These are the activations of a small neural network, seen along a few directions. Each row is one input.
Each table varies a few parts of the input and shows all the possible inputs, shuffled.
A made-up example of a description, with smaller parts first: one of 8 places around a ring, together with either a single point or one of 11 places along a line or (one of 3 separate values, together with one of 6 places along a line).
Shared parts are said once, and a part with two or three values counts as separate values.

Other details of the inputs vary at random and push rows far along two fixed directions, the same in every table; ignore that.
To show where, the next rows are all for the same input, with only those details redrawn:
[ 31  12 -15   2  12 -10  11 -11 -19 -28  -3]
[-20   9  19 -32 -21 -20 -26  22  17 -20   2]
[ 42  39  -5 -29  -1 -20   9  -7  -1 -44   4]
[ 36  30  -7 -19   3 -17   8  -8  -5 -38   1]
[-27 -20   3   8  -3  -9 -19  14  -4  -3  -6]
[-26  -2  14 -17 -15 -16 -26  22  12 -13  -1]
[-32 -46 -12  40  14   2 -15   6 -23  12 -14]
[-24 -42 -14  40  15   3 -11   2 -26   8 -12]

A family of inputs:
x1: [ -8 -15  17 -19  -1 -11 -11  30   1   7   2]
x2: [-15 -34   1  32  -2  17   2 -13  -2  47 -13]
x3: [-14   3  33 -35 -18 -16 -29   8  22 -18 -11]
x4: [ 42  46   0 -28 -11 -11   9 -28  10 -33   1]
x5: [-25 -43 -14  46   4  16   5   2 -20  48  -2]
x6: [ 13  62  -7 -39  34  31  41 -13  25 -39  30]
x7: [ 58  23  18 -36   6  -8  17 -17  10 -17  -8]
x8: [-16  20  19 -23 -38  -5  -6  23  25  18  13]
x9: [-36 -32 -17  48  -1   8 -11   2 -20  22  -5]
x10: [-23 -38 -12  51   0  20   6  -9 -17  57  -8]
x11: [ 18  16 -21  -4  74  36  45 -23  -5 -32  15]
x12: [-14 -16  28 -26  -9 -12 -16  27  11   9  -2]
x13: [-20   8  18 -29 -20 -19 -26  22  17 -19   1]
x14: [-18   6  25 -33 -16 -23 -29  24  14 -22  -2]
x15: [-19 -54 -13  38  21   8   1  15 -28  34  -6]
x16: [-29  -7  14   8 -22   3 -20 -15  19  15 -14]
x17: [ 42  31  -5 -20  11 -19   2   0  -9 -42   2]
x18: [ 40  48  -3 -27 -12 -16  12 -19   6 -37   6]
x19: [-31 -21  12   0  -9  -7 -26  11   5  -1 -10]
x20: [ -5  -2  36 -43 -15 -12 -18  21  23   3  -2]
x21: [-22 -19 -12  33  -8  11   3  16 -13  40   6]
x22: [ 11  52 -20 -12  40  43  48 -21   9 -25  26]
x23: [-22 -10  26 -15 -18  -6 -27  -4  24  -3 -19]
x24: [ 26  -9 -38  46  25   5  20 -26 -39  -5  -5]
x25: [-17   1  19 -18 -28   0  -9  11  24  25   4]
x26: [-21 -50   0  29   6  12  -4   1 -10  40 -10]
x27: [ 29 -20 -30  57  28  16  21 -57 -32   9 -25]
x28: [-14  12  18 -34 -29 -12 -12  34  22   7  16]
x29: [-32  -1  15  13 -30   4 -19 -14  20  20 -13]
x30: [ 29  34 -19  16  -8   0  19 -27 -12 -12   2]
x31: [-16   9   1   1 -25   2  -5  33   8  23  17]
x32: [-26 -41   0  26   7   4 -18 -10  -9  12 -20]
x33: [ 33   4 -46  51  23   9  23 -24 -42  -7   2]
x34: [-11 -14  16 -18  -9  -6  -8  19   9  12   1]
x35: [-19 -52   3  33   6  14  -2  -8  -5  43 -17]
x36: [ 49  17  -3  -5   5   3  28 -33   1   4  -5]
x37: [-12  -2   3  -9 -14  -5  -9  34   7  14  15]
x38: [-32  -4   5   9 -23  -1 -18   3   7   7  -2]
x39: [ 37  37 -19  -6  -1 -10   9  -6  -9 -32  12]
x40: [ 39 -20 -38  43  35  10  31  -8 -44  13   5]
x41: [-26   0  17 -17 -23 -13 -24  12  16  -9  -1]
x42: [-12   7  18 -37 -23 -15 -12  35  20   4  13]
x43: [ 33  10  -6   5   6   0   9 -37  -3 -15 -17]
x44: [-47   7  13 -30  32  29   6  14  33 -15  22]
x45: [-19  22  14 -10 -34  -4 -17  -6  23   3  -2]
x46: [ 39  33 -10 -17   5 -16   5   0  -5 -40   6]
x47: [-16  -3  23 -24 -24  -3 -12  12  24  20   4]
x48: [-15 -32  -4  47  -3  21   9 -17  -8  54 -14]
x49: [-47  11  10 -25  30  34   9  11  32 -12  24]
x50: [ 37  47 -24   9  -8  -4  15 -10 -10 -23  12]
x51: [ 45  37   6 -33   2 -21   7 -14  -1 -45  -3]
x52: [-12 -11  27 -30 -15  -6 -15  17  20  13  -2]
x53: [ 26  33 -22  16  -6  -2  16 -17 -14 -13   6]
x54: [-20 -21  12  -8 -11  -3  -8  19   5  22   3]
x55: [  9 -19 -29  31  95  44  46 -27 -26 -15   4]
x56: [ 35  34 -12 -14  -1 -15   6  -2  -5 -36  11]
x57: [-15 -25   2   3   2  -3 -11  35  -4  17   6]
x58: [-21 -49   9  32  13   7 -19 -15 -10  13 -30]
x59: [-22  19  20 -25 -36  -9 -24   0  29  -3  -1]
x60: [ 33 -11 -39  44  31   4  23 -28 -43 -10  -8]
x61: [-22  -8  14  -8 -16  -7 -21  -3  14  -1  -8]
x62: [-20 -19   7   2 -12   1  -5  14   3  26   4]
x63: [ 41  -5 -40  41  25  12  38 -18 -39  18   4]
x64: [ 48  50 -10 -28 -10  -9  22   9   3 -15  24]
x65: [-12 -26  10  -1   6  -6 -15  38  -6  13   4]
x66: [ 51  11   4 -15  10  -1  22 -24   1  -4 -10]
What is each input in this table made of?
> one of 6 places along a line, together with either a single point or (one of 2 separate values, together with one of 5 places along a line)
The inputs of x25 and x10 match in every part but the place on the line of 6. If x2 is changed in the same way as x25 into x10, which row does it become?
> x48
The inputs of x58 and x27 match in every part but the place on the line of 6. If x14 is changed in the same way as x58 into x27, which row does it become?
> x24
List by row number the other rows that have the place on the line of 6 in common with x15.
> x11, x13, x19, x23, x32, x34, x46, x52, x57, x66
Which other rows does x20 become when the place on the line of 5 takes its other values? List them by row number.
> x1, x7, x12, x65
Which other rows does x30 become when the place on the line of 6 takes its other values? List them by row number.
> x18, x19, x38, x41, x51
Which other rows does x26 become when the choice among 2 separate values takes its other values? List them by row number.
> x61
Which other rows does x35 become when the choice among 2 separate values takes its other values? List them by row number.
> x43

A family of inputs:
x67: [ 13 -29 -31  52  36   5  18 -29 -48   2 -19]
x68: [-46 -83   1  64  27  16 -17  -2 -28  31 -27]
x69: [ 14  -1 -42  30  83  49  56 -26 -27 -12  17]
x70: [-68   8  49 -52 -61 -14 -43  37  55  13   1]
x71: [ 38  40  -1 -28   0 -13   0 -17   7 -45  -4]
x72: [ 55  34 -14  -8  -2  -3  28 -13  -3  -7  10]
x73: [ 50  33 -11 -12  -4  -5  27 -25   1 -13  11]
x74: [ 30  60  19 -45 -29 -13   5 -15  37 -33   5]
x75: [ 48  38  -6 -38  -1 -21  11  -7   1 -37   8]
x76: [-53   0  34 -25 -50  -9 -35  49  31  29  15]
x77: [-17 -38 -15  39  11  -1 -10  18 -32  22   2]
x78: [-42 -39   7  11  -9  -4 -31  38   0  20  -5]
x79: [-21 -24  10  12   0  13  -9  -8   5  28 -16]
What is each input in this table made of?
> either a single point or (one of 2 separate values, together with one of 6 places along a line)
Which other rows does x78 become when the place on the line of 6 takes its other values? List them by row number.
> x67, x68, x71, x75, x77

A family of inputs:
x80: [ 24  22  -4  -2  10   7  12 -15   2 -13   0]
x81: [ 20  17 -11  -2   2  -2  14 -18  -6 -14   1]
x82: [ 21  11  -3 -10  16   7  19 -18   1  -9   3]
x83: [-25 -91 -33  88  59  13  -9 -14 -62  14 -31]
x84: [-24  -9  22 -13 -30 -13 -25  23  14  14  -2]
x85: [ 21  19 -11  -3   1  -4  15 -12  -8 -14   4]
x86: [-27 -16  24  -7 -28  -9 -27  10  18  18  -9]
x87: [ 22  15  -6 -12  15   3  21  -6  -4 -11   8]
x88: [-34  -1  16 -10 -14   1 -22  28  19   6   5]
x89: [ 22  18 -15  -1   3  -5  14  -9 -10 -14   6]
x90: [-23 -11  18 -11 -29 -14 -26  26  12  15  -1]
x91: [-41 -10  15  -8 -21  -2 -20  10  18   9  -2]
x92: [ 23  19  -6   1  11   7  13 -12  -2 -12   1]
x93: [ 22  13  -5 -11  16   6  20 -15   0 -10   3]
x94: [ 37  14  -9  -3  -6 -12   8  -3 -11  -6   2]
x95: [-32 -65 -27  83  38  31   2  -7 -40  42 -15]
x96: [ 22  19 -15  -2   1  -6  13  -6  -8 -14   9]
x97: [ 36  14  -3  -4  -6  -9  10 -14  -6  -6  -5]
x98: [-38  -7  22  -7 -13   8 -24  13  25  10  -2]
x99: [-35  -8  22 -22 -10   2 -13  20  22   8   6]
x100: [-25 -11  23 -11 -29 -11 -25  14  18  15  -8]
x101: [ 24  15 -10 -11  15   1  20   0  -5 -11  12]
x102: [ 23  14  -9 -10  16   2  20  -3  -6 -10  10]
x103: [ 19  16 -10  -2   3   0  13 -26  -2 -13  -2]
x104: [-32   2  17 -13 -17  -1 -23  31  21   3   8]
What is each input in this table made of?
> either a single point or (one of 4 places along a line, together with one of 6 places along a line)
